A small network was shown many inputs. Here are its activations along a few directions, one row for each input.
In each table, some parts of the input vary, and every possible input appears once, in random order.
Descriptions start from the smaller parts, as in this example, which fits no table here: one of 5 places around a ring, together with either a single point or one of 11 places along a line or (one of 3 separate values, together with one of 6 places along a line).
Shared parts are said once, and a part with two or three values counts as separate values.

Other details of the inputs vary at random and push rows far along three fixed directions, the same in every table; ignore that.

A family of inputs:
x1: [  5  16   0 -21 -10 -31   5  12   6 -28 -16   1 -27 -13  30]
x2: [ -3  22  -7 -22  -4  -4   5   6  -2 -40 -10  17 -14   1  35]
x3: [-18 -10 -10   8  32  28   7 -18  -5  15  -9  14  17  19  27]
x4: [-26 -14 -11   4  54  38   9 -28  -1   8 -10  28  20  34  48]
x5: [  6  22  -5   5  -8 -22  16  13  12  21   3 -16  -6  22 -17]
x6: [ -5  34 -15 -12  -5   5  17  11   0 -30 -23   9 -16  -7  25]
x7: [  9  -8 -11 -22 -37  -7 -17  12 -16 -30   3  -9 -17 -56   1]
x8: [  1  51   9  13  -8 -53  21  -4  31  -8  14   7 -21 109 -45]
x9: [ -4  13  -2 -17   2 -18   8   4   0 -25 -23  13 -20  -7  44]
x10: [  6 -25  19  21   3  13 -11  -5  -2  33  35  -9  26  12 -43]
x11: [-17 -14   0   8  29  40  -1 -20 -11   0   0  22  20  13  23]
x12: [  3  -7 -16 -14 -17  16 -11   6 -12 -14 -11  -7  -2 -51   4]
x13: [  5 -16 -13 -18 -19  13 -19   4 -10 -17  -2 -12  -2 -57  -1]
x14: [ 18 -16  18   8 -30  -4 -19   6 -11  16  35 -13  15 -17 -46]
x15: [ 15 -31  20  12 -21 -13 -22   6  -6  25  24 -23   4 -34 -42]
x16: [  9  17  11   8  -6 -38  14  15  17  17   1 -19 -16  13 -17]
x17: [-10 -19  -4  -1  21  44  -9 -12  -7  -8  -6  10  19 -17  14]
x18: [-13  -5  11  34  37  25  14 -18   2  45  14  11  32  58 -12]
x19: [  1  49  -3  -7 -34 -45  11   5  14 -47  -1  10 -35  54 -22]
x20: [ -9 -28   3   1  28  23 -10 -16  -2   4  -7   7  10 -17  23]
x21: [  5 -11  -9 -21 -23  -1 -14   5 -16 -21   2  -1  -4 -41  11]
x22: [ -5  19 -15 -23   0 -14  11   5   1 -30 -14  13 -17   7  41]
x23: [  9 -16  12  24   7  20  -3  -2   4  45  21 -15  31  12 -45]
x24: [  6  18  11  15  -7 -38  14  15  12  23   2 -16 -14  19 -21]
x25: [-13 -12  -4  11  38  27   5 -14   2  20 -27  11  13   2  29]
x26: [ 24 -28  11   5 -23  -4 -22  12   2  27   7 -34   6 -56 -44]
Description of these inputs: one of 2 separate values, together with either a single point or (one of 3 separate values, together with one of 4 places along a line).
- Changing only the choice among 2 separate values turns x11 into x10. The same change can be made to x9. Which row results? => x1
- Which other rows does x8 become when the choice among 2 separate values takes its other values? List them by row number. => x19
- Start at x9 and move only the place on the line of 4, one step at a time. The first step leads to x15. Which rows follow, in order? => x24, x25
- Which other rows does x9 become when the choice among 3 separate values takes its other values? List them by row number. => x14, x21
- Which other rows does x2 become when the choice among 3 separate values takes its other values? List them by row number. => x1, x22

A family of inputs:
x27: [-17  -8  -4 -10  27   8  -1 -21  -9 -18  -5  31   7  21  54]
x28: [  8 -18  33  35  26   8  -1  -2  13  53   7 -15  21   2 -29]
x29: [  1 -43 -18 -11   5  34 -19   4 -11  25 -23 -26  16 -90  13]
x30: [ -2  -5  14  13  23   4   1  -2  12  14 -16  -4   0  -6   1]
x31: [-7 43  6 18 16 10 34  8 12  4  0 12 -2 48  0]
x32: [-21  10   6   2  46  23  27  -6  -6 -12 -13  37   7  24  69]
x33: [  4  15 -15 -19 -29   8 -10   7  -5 -43  -5   1 -10 -23 -11]
x34: [ 16 -13  12 -12 -35 -13 -18  16 -18 -22  20  -8  -9 -56  -4]
x35: [ -9 -22  11  13  22  -7  -4 -24  -7  32  29  14  23  67   2]
x36: [  6   4   7  19  -8  13  -1  -2   4  22  25  -6  21  28 -53]
x37: [ -2  49 -11 -10 -14  -1  21  19   3 -39 -15   9 -22   7  11]
x38: [ 13 -25  11   3  -9   1 -21   3   2   6  -3 -20  -2 -45 -25]
x39: [-23 -14 -57 -21  23  82   3 -13 -26  -9 -33  14  24 -50  59]
x40: [ 14 -50   5   0 -14  -3 -41 -21   3  10   6 -19   4 -35 -42]
x41: [  4  34   5 -24 -32 -51  13  27  -4 -34   5   5 -33  -2  20]
x42: [ -2 -16   1  19  19   0  20   6  -7  70  19 -10  27  18   5]
x43: [ -6  -3  -3  -7  11 -15  -4 -15  14 -13 -27   4 -19   6  15]
x44: [ 15  10  13  -9 -38 -57  -2  15  -2  -8  30 -11 -18  15 -21]
x45: [ -2  49 -22 -14 -25 -26  14   8  12 -47  -8   8 -30  40  -8]
x46: [  9  13  -8  -4 -31  -5  -8   3   2 -22  11  -8  -7   2 -38]
x47: [  0 -11  13  19  17 -13  -2 -12  17  29  -5  -7   2  30 -19]
- Describe the family of inputs behind these rows. => one of 3 separate values, together with either a single point or one of 6 places along a line
- Which other rows does x37 become when the choice among 3 separate values takes its other values? List them by row number. => x30, x34
- List by row number the other rows that have the choice among 3 separate values in common with x35. => x27, x32, x34, x41, x42, x44
